A small network was shown many inputs. Here are its activations along a few directions, one row for each input.
In each table, some parts of the input vary, and every possible input appears once, in random order.
A made-up example of a description, with smaller parts first: one of 2 separate values, together with either a single point or one of 9 places along a line or (one of 4 places along a line, together with one of 5 places around a ring).
Shared parts are said once, and a part with two or three values counts as separate values.
In the rows, 128 means zero.

Other details of the inputs shift rows strongly along two fixed directions, in all tables alike. That doesn't count.

A family of inputs:
row 1: [156 184 139 203 151 215 129 121 106 179 112  57 113 121]
row 2: [135  94 192 162 161  89  96  74 123 138 128 153 156 130]
row 3: [113 117 204 153 150  75 101  75 116 131 135 150 147 123]
row 4: [111 121 189 145 140  73 110  44 135 129 154 141 129 113]
row 5: [106  81 104  57 105  69 132 181 133  74 123 143 134 122]
row 6: [136  80  85  95 104  89 114 181 161  92 132 192 154 124]
row 7: [162  99 164 150 154 104  67  77 115 162 123 157  92 150]
row 8: [121 121 183  96 131  88 108  52 115 162 153 134 101 142]
row 9: [149  73  71 116  98  88  99 182 160  94 120 187 115 113]
row 10: [129 150 138 193 164 217 162 104  84 165  88  61 100 133]
row 11: [116 219 147 165 137 199 157  89 119 169 149  48 126 120]
row 12: [109 209 150 174 158 211 165 103  95 163 123  98 126 150]
row 13: [104 193  35 116 102 193 201 176 152  90 137 110 117 119]
row 14: [159 111 197 123 116  95  83  71 136 162 137 115 145 139]
row 15: [113 103  97  86  92  75 119 182 154  85 139 189 146 117]
row 16: [145  86  78  78 115  90 109 180 155  88 131 183 139 141]
row 17: [ 91 185 149 154 149 202 191  74  98 154 125  53 112 127]
row 18: [115 128 183 129 128  89 101  48 134 153 161 158 119 127]
row 19: [128 146  37 188 118 190 186 204 145  81  93 110 129  94]
row 20: [123 153  45 117 117 206 199 212 127 112 104 108 140 135]
row 21: [122 117 197 104 141  90  99  83  96 164 135 143 119 153]
row 22: [129  58  92  65 116  83 126 181 139  81 116 147 143 129]
row 23: [155  66  71  84 101  86 106 187 141 103 112 163  97 128]
row 24: [158 112 192 127 149  97  66  95 123 166 144 121 148 139]
row 25: [114 194  62 122 102 185 175 224 139 100 127  79 152 110]
Each input here is: either a single point or (one of 4 places along a line, together with either a single point or one of 5 places along a line).
Change only the place on the line of 5 in row 23. List by row number the other rows that result.
> row 7, row 9, row 10, row 19
A walk changes only the place on the line of 5. It starts at row 3 and steps to row 15. List the rest of the walk in order.
> row 12, row 21, row 5
Change only the place on the line of 4 in row 25. List by row number the other rows that result.
> row 1, row 11, row 24

A family of inputs:
row 26: [126 106 127  63 110  76 112 158 127 102 130 117 124 133]
row 27: [140  75 115 124 136  95 107 171 124 101 103 182 137 137]
row 28: [105 133 189 137 147 105 121  41 122 155 155 153 134 137]
row 29: [120 164  81 117 121 171 176 145 136 113 132  81 119 119]
row 30: [152 159 157 170 167 220 140 100  84 196  99  78 120 168]
row 31: [131  86 109 111 104  85 108 146 140 103 122 150 105 112]
row 32: [159  91 113 120  99  90  92 156 164 116 136 141 148 105]
row 33: [111  99 131 102 124  71 127 150 134  79 125 150 147 119]
row 34: [105 125 116  82  95  79 126 130 145 100 149 168 114 124]
row 35: [ 82 173 107 131 125 168 193 162 121 105 125 129 156 125]
row 36: [ 97 165  90 154 128 159 181 152 129  94 120 107 127 107]
row 37: [148  73  94 127 130  98 108 146 146 106 117 183 124 131]
row 38: [ 94 117 117  95 110  75 132 134 143  96 149 178 131 117]
row 39: [121 135 201  90 138 114 110  62 106 175 150 117 134 161]
row 40: [136  81 122  77 111  89 104 171 121 119 118 124 122 129]
row 41: [127 139  78 150 112 182 170 149 139 117 111 101 119 113]
row 42: [110 171  86 121 122 164 172 157 124 111 128  83 108 116]
row 43: [132 134  91 116 119 186 166 173 120 133 107  75 135 130]
row 44: [106 158  85 150 127 165 185 140 142  96 124 104 137 110]
row 45: [119 191  95 135  99 173 166 155 157 124 148 112 159 115]
row 46: [152  87  96  98 125  97  95 163 128 121 121 162  96 136]
row 47: [ 98 204 180 137 148 197 164  89  81 186 131  73 127 155]
row 48: [118 126  95 156 133 181 180 166 128 110 102 108 158 116]
row 49: [116 132  80 163 128 178 176 153 136 113 112 111 135 106]
row 50: [150  67 110 120 135 101 112 159 137 103 107 180 147 141]
row 51: [ 96 208 165 151 151 194 166  73  92 183 144  86 108 140]
row 52: [151 112 176 164 153 119  82  74 103 167 113 153  91 150]
row 53: [122 184  88 151 138 174 135 184 136 113 139 104 144 113]
row 54: [121  91 126  99 123  78 131 139 146  81 129 147 157 122]
row 55: [145 115 108 103 127  91  82 156 161 102 158 148 152 118]
row 56: [106 127 205 129 152 108 125  55 114 152 145 150 157 146]
row 57: [137 122 199 105 146 107 102  65 106 162 135  92 128 152]
row 58: [139 125 124 111 100  70  96 156 158  98 144 136 139 106]
row 59: [117 116 109  58 104  87 127 127 150 114 162 152 123 130]
row 60: [148 140  65 138 133 194 156 165 127 135 110 113 109 137]
row 61: [146 141  67 158 123 193 158 157 136 122 101 126 111 135]
row 62: [132 127 186 140 139 104 106  41 125 146 140 118 111 135]
row 63: [131 162 153 176 160 208 153  77  98 188 121  65 111 131]
row 64: [149 117 118 107  99  77 100 144 170  99 148 133 150 109]
row 65: [107 140  85 167 129 171 172 165 124 111 108 114 125 103]
row 66: [123  97 203 162 163 108 104  82  96 154 114 134 138 131]
row 67: [177  93 102 128 109 100  81 164 160 121 126 166 140 128]
row 68: [122 135 192 144 140  97 102  53 112 144 136 121 101 132]
row 69: [169 124 185 178 147 116  62  95 115 177 123 146 122 140]
row 70: [151 122 196 171 137 106  73  88 119 172 133 121 130 118]
row 71: [140 105 177 177 168 115  88  77 100 162 114 163 107 143]
row 72: [156 107 188 130 159 123  78  98  85 182 110 127 107 167]
row 73: [115 117 111  78  94  86 130 118 158 102 153 165 125 127]
row 74: [110 198 100 139 100 166 162 167 145 123 144 115 149 112]
row 75: [134  85 107  90 115  86 106 155 131 116 131 137 104 114]
What is each input in this table made of?
> one of 2 separate values, together with either a single point or (one of 4 places along a line, together with either a single point or one of 5 places along a line)
Changing only the choice among 2 separate values turns row 41 into row 31. The same change can be made to row 62. Which row results?
> row 68
Changing only the choice among 2 separate values turns row 46 into row 60. The same change can be made to row 51. Which row results?
> row 59
Change only the choice among 2 separate values in row 45. List by row number the other rows that result.
> row 74
Change only the choice among 2 separate values in row 26. List by row number the other rows that result.
> row 57
A walk changes only the place on the line of 4. It starts at row 28 and steps to row 44. List the rest of the walk in order.
> row 49, row 37
